A small network was shown many inputs. Here are its activations along a few directions, one row for each input.
Each table varies a few parts of the input and shows all the possible inputs, shuffled.
A made-up example of a description, with smaller parts first: one of 5 places around a ring, together with either a single point or one of 11 places around a ring or (one of 3 separate values, together with one of 4 places along a line).
Shared parts are said once, and a part with two or three values counts as separate values.
In the rows, 128 means zero.

Other details of the inputs vary at random and push rows far along three fixed directions, the same in every table; ignore that.

Rows:
x1: [118 126 139 127 162 123 117  81 145 106 179]
x2: [128 177  89 150 147 131 107  99  94 111 136]
x3: [115  63 199 117 139 107 185 186 153 116 134]
x4: [160  86 106  74 111 127 131 105 146 143  32]
x5: [147 169 100 141 116 148 109  93 118 121 152]
x6: [112 106 155 122 125 105 106  78 149 121 193]
x7: [141 157  66 134 103 137  82  86 171 140 116]
x8: [124 159 123 115 116 111 116 112 125 116 200]
x9: [127 127 133  87 129 130 100  78 146 146 178]
x10: [115 128 182 146 182 126 150 185 123 112 197]
x11: [ 99 130 155 168 146 120 166 147  95 124 162]
x12: [114 146 103 148 167 145 134 177 127 164  86]
x13: [134 162 105 138 156 149 155 153  79 145  95]
x14: [140 170 100 144 150 129 149 167  87 110 119]
x15: [159 168  70 133 101 149 117  89 113 118 101]
x16: [125 166 107 140 135 125  91  90 111 114 143]
x17: [113 117 174 133 145 119 144 183 123 115 157]
x18: [140 130 136 134 157 154 121  97 149 110 186]
x19: [117  80 148 110  84 101 116 102 145 124 102]
x20: [112 143 129  89  99 121 108  64 134 153 211]
x21: [171  92  94 106  65 136 107 112 141 123  15]
x22: [113  88 121  96  63  83 127 137 190 147  94]
x23: [104  87 183 114 111 125 156 156 122 161 140]
x24: [135 150 115 139 183 164 128 177  83 134  79]
x25: [125  97 151  90  65  93 132 131 150 126 113]
x26: [147 135 121 151 120 155 132 151 110 121  78]
x27: [129  53 196 145 113 133 176 177 146 133 100]
x28: [117 172  85 193 194 139 121 174 110 129  85]
Description of these inputs: one of 4 separate values, together with either a single point or one of 6 places along a line.
Q: Changing only the choice among 4 separate values turns x9 into x10. The same change can be made to x24. Which row results?
A: x17
Q: Which other rows agree with x15 in the choice among 4 separate values? List them by row number.
A: x5, x7, x18, x21, x26, x27
Q: Which other rows does x4 become when the choice among 4 separate values takes its other values? List them by row number.
A: x1, x3, x18
Q: Which other rows does x19 become when the place on the line of 6 takes its other values? List them by row number.
A: x1, x2, x6, x11, x16

Rows:
x29: [ 95 158 153 174 175 143 147 171  97 140 201]
x30: [136  71 153 100  85 111 167 148 127 134  59]
x31: [126 117 151 129 114 132 133 114 127 126 152]
x32: [126 142 134 100 115 126 105  63 137 130 217]
x33: [118  95 166 147 171 135 162 196 124 128  95]
x34: [117 107 148 105 124 121 104  86 166 136 191]
x35: [139  72 153  97  83 109 165 154 128 131  62]
x36: [109 127 132 143 102 124 133 124 135 140 156]
x37: [125 117 137  91 105 107  91  73 178 123 187]
x38: [122  93 167 146 168 148 168 193 127 139  94]
x39: [113 146 163 150 207 146 140 174 122 121 196]
x40: [116 138 161 166 166 143 149 149 106 115 189]
x41: [124 112 137 100 104 121  92  64 179 133 183]
x42: [127  63 153  96  86 103 131 111 174 137  95]
x43: [126  87 132  74  73 111  88  49 189 142 159]
x44: [115  94 155 116 111 121 115  92 176 131 181]
x45: [112 140 163 156 207 153 142 165 122 130 192]
x46: [131 115 152 140 143 147 162 164 103 132 108]
x47: [124  76 160 107  81 120 145 117 137 138 117]
x48: [104  88 162 149 116 118 180 197 111 149  81]
x49: [134  63 138  71  74 102 124  91 180 144  91]
x50: [107 125 135 132 104 126 131 125 129 149 153]
x51: [170 147  69 116 151 140 101 139 121 113  21]
x52: [154 176  62 152 136 142 117 146  94 128  38]
x53: [108 130 125  95  73  98 101  78 153 141 194]
x54: [101 113 144 127  82 105 127  99 152 143 192]
x55: [104 182 129 170 168 134 128 153 107 119 211]
x56: [114 129 138 162 129 136 154 173 110 142 106]
x57: [122 103 172 158 151 134 177 188  99 122 101]
x58: [124 102 173 161 149 138 176 189  99 125 103]
x59: [100 179 132 161 172 138 127 148 101 131 206]
x60: [109 160 122 115  99 107  96  81 145 131 220]
x61: [112 128 134 124 108 120 137 127 129 151 155]
x62: [165 228  45 147 181 160  74  79  89  91 136]
x63: [125  85 178 142 124 120 180 194 110 120  86]
x64: [171 155  69 132 131 138 119 129  99 101  26]
x65: [103 180 132 154 173 139 134 149 102 134 206]
x66: [110 120 165 157 179 135 145 165 136 117 171]
x67: [163 152  72 131 170 150 106 140 113 117  29]
x68: [105 157 117 123 101 109 100  76 147 130 220]
x69: [126  77 157 119  78 118 148 116 143 129 118]
x70: [171 206  50 128 149 144  78  86 102  91 113]
x71: [165 217  44 148 199 164  62  87 118 100 132]
x72: [115 103 140 131 109 118 167 170 117 151  82]
x73: [116 164 145 156 203 146 117 142 126 113 200]
x74: [173 184  52 105 117 133  75  64 114 103  84]
x75: [151 149  64 142 113 129 126 143 106 126  19]
x76: [178 151  59 113 118 142 103 107  99 116  17]
x77: [153 215  39 129 142 154  81  89 103 132 111]
x78: [127  89 128  82  74  99  93  48 193 129 160]
x79: [133  66 153 109  85 113 161 144 125 134  57]
x80: [121  97 166 140 172 136 168 196 126 132  96]
x81: [106  91 163 155 114 116 181 196 114 145  80]
x82: [172 173  50 109 139 141  63  68 141 114  79]
x83: [112 109 124  83  37  85 102  56 172 145 166]
x84: [131  91 155 122 121 127 169 160 112 132  83]
x85: [119 167 148 149 181 144 128 144  96 110 207]
x86: [137  46 141  55  14  83 129  74 167 138  72]
x87: [159 171  57 121 122 132 118 146  99 129  29]
x88: [111 144 161 167 202 143 137 172 126 109 196]
Q: Changing only one part turns x59 into x65. The same change can be made to x85. Which row results?
A: x35
Q: What is each input in this table made of?
A: one of 3 separate values, together with one of 4 places along a line, together with one of 5 places along a line
Q: Which other rows does x63 become when the place on the line of 5 takes its other values? List them by row number.
A: x31, x57, x58, x74
Q: Which other rows does x88 become when the place on the line of 4 takes its other values? List them by row number.
A: x37, x39, x51
Q: A walk changes only the place on the line of 4. It starts at x80 and steps to x33. List the rest of the walk in order.
A: x73, x66
Q: A walk changes only the place on the line of 5. It starts at x50 and steps to x29. List the rest of the walk in order.
A: x48, x59, x53
